Each row below holds a small network's activations on one record, seen along a few directions.
Here are examples, each followed by its value of one field, G.
Records without G are marked absent.
The largest differences between rows may come from other fields.
In the rows, zero is written as 500.
Strong random noise was added to every row along 15 fixed directions; ignore it. To show where, here is one row again and again, with new noise each time:
[610 297 522 359 435 443 548 685 483 385 325 621 535 377 412 246 550 547
 567 289 495 576 278 582 522 650 370 439 348 399 406 496]
[498 606 496 592 507 368 682 246 468 743 384 413 297 563 485 604 451 313
 679 500 277 218 337 579 667 473 399 405 454 313 590 482]
[606 424 600 407 268 693 475 467 669 464 475 837 592 472 576 554 613 497
 649 517 497 459 299 485 508 561 280 678 645 646 454 433]
[219 516 747 440 475 399 452 787 336 302 740 714 813 575 572 386 592 749
 222 622 661 688 241 753 393 532 518 571 525 452 333 498]
[667 276 848 356 386 420 490 592 572 747 451 524 384 562 389 594 337 236
 614 521 329 254 446 588 423 672 379 760 619 463 406 440]
[388 476 198 488 656 488 408 451 430 372 717 480 596 446 471 447 382 535
 484 554 671 740 561 453 603 544 532 548 439 535 565 563]
[485 439 621 390 458 595 308 527 670 593 649 637 505 623 571 514 391 636
 569 604 421 380 545 582 452 614 603 705 757 519 406 472]
[670 485 648 596 529 459 672 497 471 606 300 568 343 346 367 583 519 337
 466 436 616 541 446 483 364 529 461 285 322 329 548 436]
[134 580 785 313 435 750 498 555 409 543 693 529 629 548 302 600 258 916
 452 657 588 685 617 667 311 714 854 669 419 414 461 389]
[447 661 568 604 298 549 524 178 481 699 410 650 585 482 625 647 566 396
 662 505 350 517 518 395 502 353 640 631 631 535 588 261]
[514 617 561 668 563 791 693 237 571 561 485 544 273 613 515 746 421 619
 389 712 562 370 522 565 454 392 271 210 485 526 542 603]
[488 288 425 412 576 657 425 506 554 488 525 285 470 641 429 298 268 826
 418 700 494 583 652 512 358 623 514 352 719 537 334 436]
[377 498 308 552 497 633 319 407 634 445 390 638 526 636 707 285 506 745
 552 366 327 401 537 507 636 394 587 396 641 390 496 527]
[705 646 687 456 478 324 567 584 461 595 549 527 177 254 364 744 478 350
 371 508 559 429 651 716 300 436 650 408 328 552 480 515]
[419 600 527 453 502 389 490 453 348 459 499 523 670 500 582 380 587 539
 500 406 426 612 436 582 632 333 551 578 444 502 541 438]
[351 387 397 586 302 255 470 580 384 477 668 596 662 519 671 288 659 504
 467 538 394 627 233 640 261 756 515 532 811 598 188 425]
[510 454 540 517 588 365 418 649 505 401 415 649 491 486 527 426 469 470
 348 451 565 426 427 560 625 313 446 375 395 290 533 544]

[634 488 444 281 466 594 200 628 853 519 713 685 429 384 451 606 405 634
 685 653 624 406 610 434 469 685 762 727 709 522 485 412] | g3
[432 647 400 579 500 489 490 354 389 526 689 528 692 478 691 389 677 681
 573 400 463 805 583 504 383 587 785 605 583 678 432 484] | g5
[415 550 467 515 398 527 560 332 551 520 475 671 465 484 521 601 325 677
 592 660 456 394 390 496 667 426 541 430 431 363 498 426] | g1
[480 603 483 461 531 475 430 472 466 624 482 333 461 460 474 457 527 482
 586 330 392 556 728 504 403 558 817 588 509 505 551 448] | g7
[717 357 435 380 433 274 571 607 495 547 440 397 254 308 294 559 309 303
 576 437 428 317 578 508 608 524 491 475 272 458 487 575] | g8
[304 813 400 320 501 410 446 441 532 541 418 190 585 494 337 555 597 458
 671 722 519 361 363 403 746 320 627 532 615 310 789 126] | g2
[282 528 273 697 677 737 488 313 517 491 751 506 533 702 598 630 417 475
 504 528 578 521 602 409 579 617 387 585 514 577 609 800] | g6
[420 486 586 421 507 616 467 514 464 497 473 446 619 515 420 488 483 513
 518 503 553 652 529 453 436 559 541 628 516 510 548 382] | g5
[286 558 503 408 429 299 506 670 380 410 496 310 546 531 424 394 558 530
 393 615 454 426 298 664 482 489 484 423 564 418 431 383] | g7
[492 478 575 604 576 823 586 327 604 575 361 697 708 613 549 488 571 569
 725 368 589 592 380 231 665 587 419 573 431 303 697 501] | g8
[599 242 443 391 362 718 366 543 612 338 334 706 584 445 525 386 440 512
 560 345 482 578 552 384 554 483 335 619 495 640 472 508] | g4
[332 398 451 481 422 677 506 602 607 421 445 649 471 509 384 583 461 402
 574 450 574 386 313 492 523 737 305 548 424 366 555 586] | g2
[441 426 578 591 591 571 585 484 467 544 529 750 545 428 430 565 408 465
 588 406 665 695 348 456 450 780 529 567 275 283 529 545] | g3
[402 633  74 437 478 365 332 534 652 388 640 488 472 409 521 449 588 557
 655 606 538 372 376 451 673 540 627 457 646 451 553 451] | g6
[620 402 602 427 557 675 449 674 698 412 527 537 400 677 563 403 585 680
 414 523 490 295 396 664 436 598 238 411 678 562 363 674] | absent
[490 239 669 481 645 370 447 781 402 453 658 240 564 807 549 345 508 344
 226 559 438 407 457 680 371 592 144 605 728 650 299 721] | g5
[419 541 461 576 520 356 489 514 327 627 485 294 592 467 468 478 686  90
 576 240 444 638 580 423 377 636 597 708 518 554 617 476] | g4
[643 453 607 601 378 557 361 676 715 501 385 773 516 493 667 498 850 239
 509 288 505 386 418 441 314 575 393 585 736 558 479 524] | absent
[424 499 736 469 550 674 500 659 500 500 408 473 569 547 393 509 531 542
 396 416 608 566 599 487 381 538 563 518 419 402 576 498] | absent
[527 632 582 509 668 547 568 288 535 680 580 324 409 717 568 575 466 524
 602 608 366 313 475 584 620 481 408 542 598 502 563 561] | g7
[324 457 570 554 731 509 405 685 543 466 429 586 701 605 475 327 546 575
 483 451 710 608 291 400 542 648 579 461 488  58 609 438] | g1
[451 591 176 362 375 314 271 619 617 247 627 511 494 376 502 587 552 354
 441 768 592 319 378 485 713 240 359 536 673 633 554 394] | g3
[410 366 409 466 409 445 571 464 467 527 481 310 464 627 497 319 416 673
 548 642 311 411 336 606 456 667 398 369 682 514 296 440] | g4
[535 590 614 560 408 581 610 406 470 575 536 737 579 385 563 574 644 516
 637 337 530 688 457 494 379 675 634 631 395 559 495 508] | g1
[458 288 661 631 544 375 633 545 345 669 604 450 690 721 603 331 551 402
 561 351 356 557 351 516 419 825 415 671 571 452 346 662] | g8
[500 659 460 516 630 543 493 407 466 597 508 309 510 502 491 482 613 484
 574 409 507 627 656 450 435 535 682 532 525 534 618 450] | g2
[281 626 669 621 524 536 686 449 315 375 704 637 673 623 571 711 556 480
 281 727 670 562 238 602 563 365 185 526 397 581 522 623] | g6

Here are new rows. What is G for each?
[563 566 252 438 525 471 256 621 623 311 560 712 356 364 635 429 578 515
 509 179 435 409 649 633 620 416 617 547 375 593 511 751] | g3
[753 330 593 494 587 272 700 491 379 597 513 290 660 559 509 251 565 568
 554 629 504 660 291 421 500 611 365 421 597 510 350 396] | g8
[603 462 769 299 577 468 368 599 474 491 654 573 614 496 487 566 353 500
 451 555 562 585 618 556 566 395 555 830 445 600 507 492] | g7
[266 617 115 427 366 389 213 748 594 283 551 435 292 430 593 242 587 849
 381 358 303 342 673 787 350 536 905 243 647 521 295 579] | g5
[613 538 629 647 829 647 539 353 406 479 422 510 614 615 629 427 506 594
 350 388 619 745 664 401 589 236 437 409 331 483 630 603] | g3
[697 451 489 701 696 494 730 185 390 638 415 288 434 651 575 521 432 367
 490 562 430 496 546 370 628 318 209 340 459 576 555 600] | g6
[689 302 599 565 681 536 389 395 525 688 398 549 490 562 568 480 324 237
 617 219 389 546 757 343 560 505 551 751 438 440 589 600] | g7
[547 476 633 400 293 602 455 596 613 422 210 585 443 440 416 578 463 500
 404 544 478 293 572 442 596 163 427 388 461 428 576 370] | absent
[480 690 639 550 592 807 708 433 608 579 459 446 368 661 465 605 649 689
 556 452 515 299 437 579 517 594 386 326 409 407 616 685] | g8
